Each row below holds a small network's activations on one input, seen along a few directions.
In each table, some parts of the input vary, and every possible input appears once, in random order.
A made-up example of a description, with smaller parts first: one of 5 places around a ring, together with either a single point or (one of 2 separate values, together with one of 4 places along a line) or one of 11 places around a ring.
Shared parts are said once, and a part with two or three values counts as separate values.
In the rows, zero is written as 128.

Table:
x1: [153 132 136 131 136 124 108 104 124 136 143 127]
x2: [142 122 131 137 131 125 117 105 119 138 145 127]
x3: [  9 167 153 131  93 158 167 194 170 144 108 161]
x4: [146 115 120 134 137 113 124 138 136 117 129 114]
x5: [168 133 123 128 153 115 115 138 145 116 128 120]
x6: [125 111 131 133 117 127 129 109 105 135 140 129]
x7: [  6 176 163 134  86 170 159 163 153 163 125 170]
x8: [142 122 115 122 135 125 134 135 128 115 110 116]
x9: [137 131 126 124 127 137 126 102 112 135 124 127]
x10: [157 123 120 126 144 113 117 140 142 117 133 119]
x11: [133 110 113 125 126 121 136 139 125 113 119 120]
x12: [148 135 117 114 145 127 131 132 133 112 104 118]
x13: [139 108 118 132 131 114 130 142 130 115 130 120]
x14: [134 115 130 133 123 126 121 109 113 136 145 129]
x15: [144 140 127 112 134 137 121 101 114 132 121 130]
x16: [130 119 126 128 118 131 126 107 107 133 132 130]
x17: [162 140 133 127 143 124 104 106 127 137 144 133]
x18: [130 104 122 133 125 117 138 141 123 113 124 115]
Q: Describe the family of inputs behind these rows.
A: one of 2 separate values, together with either a single point or one of 8 places along a line
Q: Changing only the choice among 2 separate values turns x16 into x11. The same change can be made to x7. Which row results?
A: x3
Q: Which other rows does x8 become when the choice among 2 separate values takes its other values? List them by row number.
A: x9

Table:
x19: [ 34 170 135 121 110 156 168 201 175 127  87 143]
x20: [196  79 113 128 134 111 106  49  67 127 147 106]
x21: [208  77  94 126 153  95 120 130 115  86 120  90]
x22: [ 25 153 141 122 102 152 172 206 168 126  98 148]
x23: [203  94 120 129 137 114  99  56  78 128 148 112]
x24: [219 112 100 120 170  95 109 138 139  95 123  96]
x25: [ 21 173 165 127  87 174 155 133 130 170 129 172]
x26: [ 32 142 145 143 100 133 165 203 173 124 117 143]
x27: [ 21 144 137 134  94 144 170 206 170 131 107 150]
x28: [201  62  86 125 150  94 126 124 103  85 118  83]
x29: [212  96  96 125 163  94 110 134 125  88 121  93]
x30: [ 27 158 170 149  87 159 146 131 135 169 148 167]
x31: [212 125 126 124 153 116  86  67 104 140 154 115]
x32: [206 112 121 127 147 112  91  62  88 135 153 115]
x33: [ 18 162 164 140  81 168 152 132 132 173 136 175]
x34: [ 30 187 162 127  98 179 153 128 137 171 117 170]
x35: [217 136 129 121 161 115  78  66 114 135 155 124]
x36: [223 122 101 117 177  93  99 139 149  92 127 103]
Q: Changing only one part turns x35 into x36. The same change can be made to x25. Which row results?
A: x22
Q: Describe the family of inputs behind these rows.
A: one of 2 separate values, together with either one of 4 places along a line or one of 5 places along a line

Table:
x37: [159 104 128 130 112 131 120  54  66 137 140 117]
x38: [140 131 107 105 131 145 135 105 110 121  94 116]
x39: [150 120 118 137 154  95 123 185 177 109 139 117]
x40: [159  77  97 122 133 104 147 143 110  80 101  87]
x41: [157  83 105 123 130 110 139 122  98  96 111  94]
x42: [129 170 138 121 153 133 118 173 184 124 121 132]
x43: [168  79 130 148 131 104 100  96 104 138 172 124]
x44: [147 144 143 143 140 113  98 118 138 154 169 143]
x45: [138 166 127 119 152 124 129 195 188 109 112 133]
x46: [130 163 126 106 144 149 135 127 136 125 106 137]
x47: [124 171 137 112 141 157 124 101 126 139 114 139]
x48: [ 18 120 145 147  78 149 169 161 128 147 129 150]
x49: [ 20 109 131 144  83 131 182 204 146 115 105 136]
x50: [ 16 129 156 148  73 157 159 138 118 164 138 158]
x51: [172  72 112 154 135  88 115 137 122 106 147 105]
x52: [150 136 133 143 146 107 109 142 151 140 159 134]
x53: [137 153 112 107 145 128 148 166 153  92  82 123]
x54: [128 175 147 108 134 157 120  80 116 149 124 149]
x55: [142 127 100 104 133 137 142 128 120 107  81 108]
x56: [170  74 119 145 133  96 108 118 113 119 162 117]
x57: [129 188 161 120 140 152 100 107 155 165 156 159]
x58: [139 143 124 107 121 158 122  59  92 147 114 129]
x59: [150 149 150 146 135 120  96  97 134 167 176 148]
x60: [ 18 117 138 145  80 139 173 183 136 130 116 143]
x61: [132 176 146 117 147 137 111 153 170 138 133 147]
x62: [128 187 152 126 141 148 103 126 158 154 143 151]
x63: [171  88 132 152 122 111  98  72  92 148 182 132]
x64: [160  87 112 120 126 117 134 103  87 112 124 107]
x65: [143 119  94 102 136 127 148 148 129  89  71 101]
x66: [153  95 124 125 123 126 123  77  76 127 132 110]
x67: [ 16 134 165 148  67 160 153 115 109 172 148 163]
x68: [141 142 116 108 121 149 124  80  91 135 103 126]
x69: [151 132 126 141 147  96 113 162 160 123 147 126]
x70: [129 158 123 111 148 140 139 146 149 110  89 123]
x71: [169  61 105 148 143  84 123 159 136  89 140  96]
Q: Describe the family of inputs behind these rows.
A: one of 5 places along a line, together with either a single point or one of 6 places around a ring
Q: Changing only the place on the line of 5 turns x54 into x47. The same change can be made to x57. Which row results?
A: x62
Q: A walk changes only the place on the line of 5. It starts at x49 and steps to x60. List the rest of the walk in order.
A: x48, x50, x67
Q: Which other rows does x40 become when the place on the line of 5 takes its other values? List them by row number.
A: x37, x41, x64, x66

Table:
x72: [135  60 116 146  97 111 140  91  66 110 129 104]
x73: [175 136 148 129 148 122  73  82 133 162 174 131]
x74: [ 49 139 158 121 108 166 166 128 123 153 120 154]
x75: [185 138 134 128 166  92  78 137 173 134 158 126]
x76: [172 158 159 119 142 138  93 104 106 143 162 158]
x77: [ 37 134 158 118 109 165 152 127 114 127 121 144]
x78: [146  57 103 143 115  85 147 148 106  81 114  95]
x79: [139  91 127 115  98 127 110 113  94 139 158 142]
x80: [156 101 120 118 135 112  97 102 104 158 179 152]
x81: [ 50 154 137 170  94 135 139 185 189 138 141 159]
x82: [158 183 130 102 141 170 125  88  98 127  93 135]
x83: [145 122  92  99 131 147 130  87 100 144 111 127]
x84: [172 108 137 165 145 117 102  62 108 135 152  86]
x85: [170 182 117  98 160 144 134 142 140  96  79 127]
x86: [186 156 145 120 160 121 102 159 149 113 152 143]
x87: [167  67  96 151 149  84 132 141 117 103 138  93]
x88: [ 54 153 150 156 109 130 146 192 175 154 121 150]
x89: [171 162 104 110 166 122 108 121 164 117  88 103]
x90: [125 114 100  94  95 156 144  97  88 124  85 121]
x91: [186 124 137 150 154 113 136 136 128  83 125 102]
x92: [155 123  78  97 151 117 135 142 137 114  94 120]
x93: [ 43 155 164 152  89 150 142 132 137 182 134 161]
x94: [167 100 105 119 154  89 101 160 142 131 166 140]
x95: [ 37 158 151 166  73 153 132 126 149 165 149 170]
x96: [ 61 137 145 122 126 146 173 188 162 123 105 142]
x97: [ 47 170 155 118  92 153 161 124 130 165 133 145]
x98: [148  91 112 114 117  97 115 169 132 109 141 136]
x99: [ 49 131 145 117 127 143 161 185 155  97 106 134]
x100: [155  70 108 152 131 106 128  82  79 129 154 108]
x101: [171 129 148 151 138 128 126  78  84 112 138 119]
x102: [137 112  87  93 114 135 150 155 126  94  70 109]
x103: [161 161 118 113 146 151 103  66 127 147 106 109]
x104: [ 60 166 141 125 112 142 164 187 168 138 123 126]
x105: [183 108 124 161 162  86 108 115 149 104 133  81]
Q: Describe the family of inputs behind these rows.
A: one of 2 separate values, together with either one of 5 places along a line or (one of 3 separate values, together with one of 4 places along a line)
Q: Changing only the choice among 2 separate values turns x72 into x78. The same change can be made to x77. Which row results?
A: x99

Table:
x106: [ 14 173 153 134 102 153 165 204 184 139 113 165]
x107: [181 139 117 121 164 110 104 137 152 113 122 116]
x108: [130  97 128 144 112 117 120 100 101 143 155 127]
x109: [176 109 124 143 153  94 109 147 147 115 154 118]
x110: [164 141 113 103 149 128 128 142 138 104 101 117]
x111: [166 119 140 146 137 113  96  95 118 146 176 130]
x112: [104  99 128 129 105 134 141  99  90 134 130 123]
x113: [138 123 110 117 134 126 141 144 127 100  93 113]
x114: [115  90 109 128 120 119 155 151 122 104 109 108]
x115: [155 151 126 104 135 146 115  88 108 135 119 133]
x116: [  7 182 174 137  87 172 157 155 152 174 130 176]
x117: [140  87 112 143 126 103 132 155 131 111 135 112]
x118: [131 132 124 120 121 147 134  91  98 131 111 128]
x119: [171 150 134 123 147 130  94  85 122 143 144 125]
Q: Changing only one part turns x112 into x114. The same change can be made to x116. Which row results?
A: x106
Q: Describe the family of inputs behind these rows.
A: one of 2 separate values, together with either a single point or one of 6 places around a ring
Q: A walk changes only the place on the ring of 6. It starts at x119 and steps to x111. List the rest of the walk in order.
A: x108, x112, x118, x115
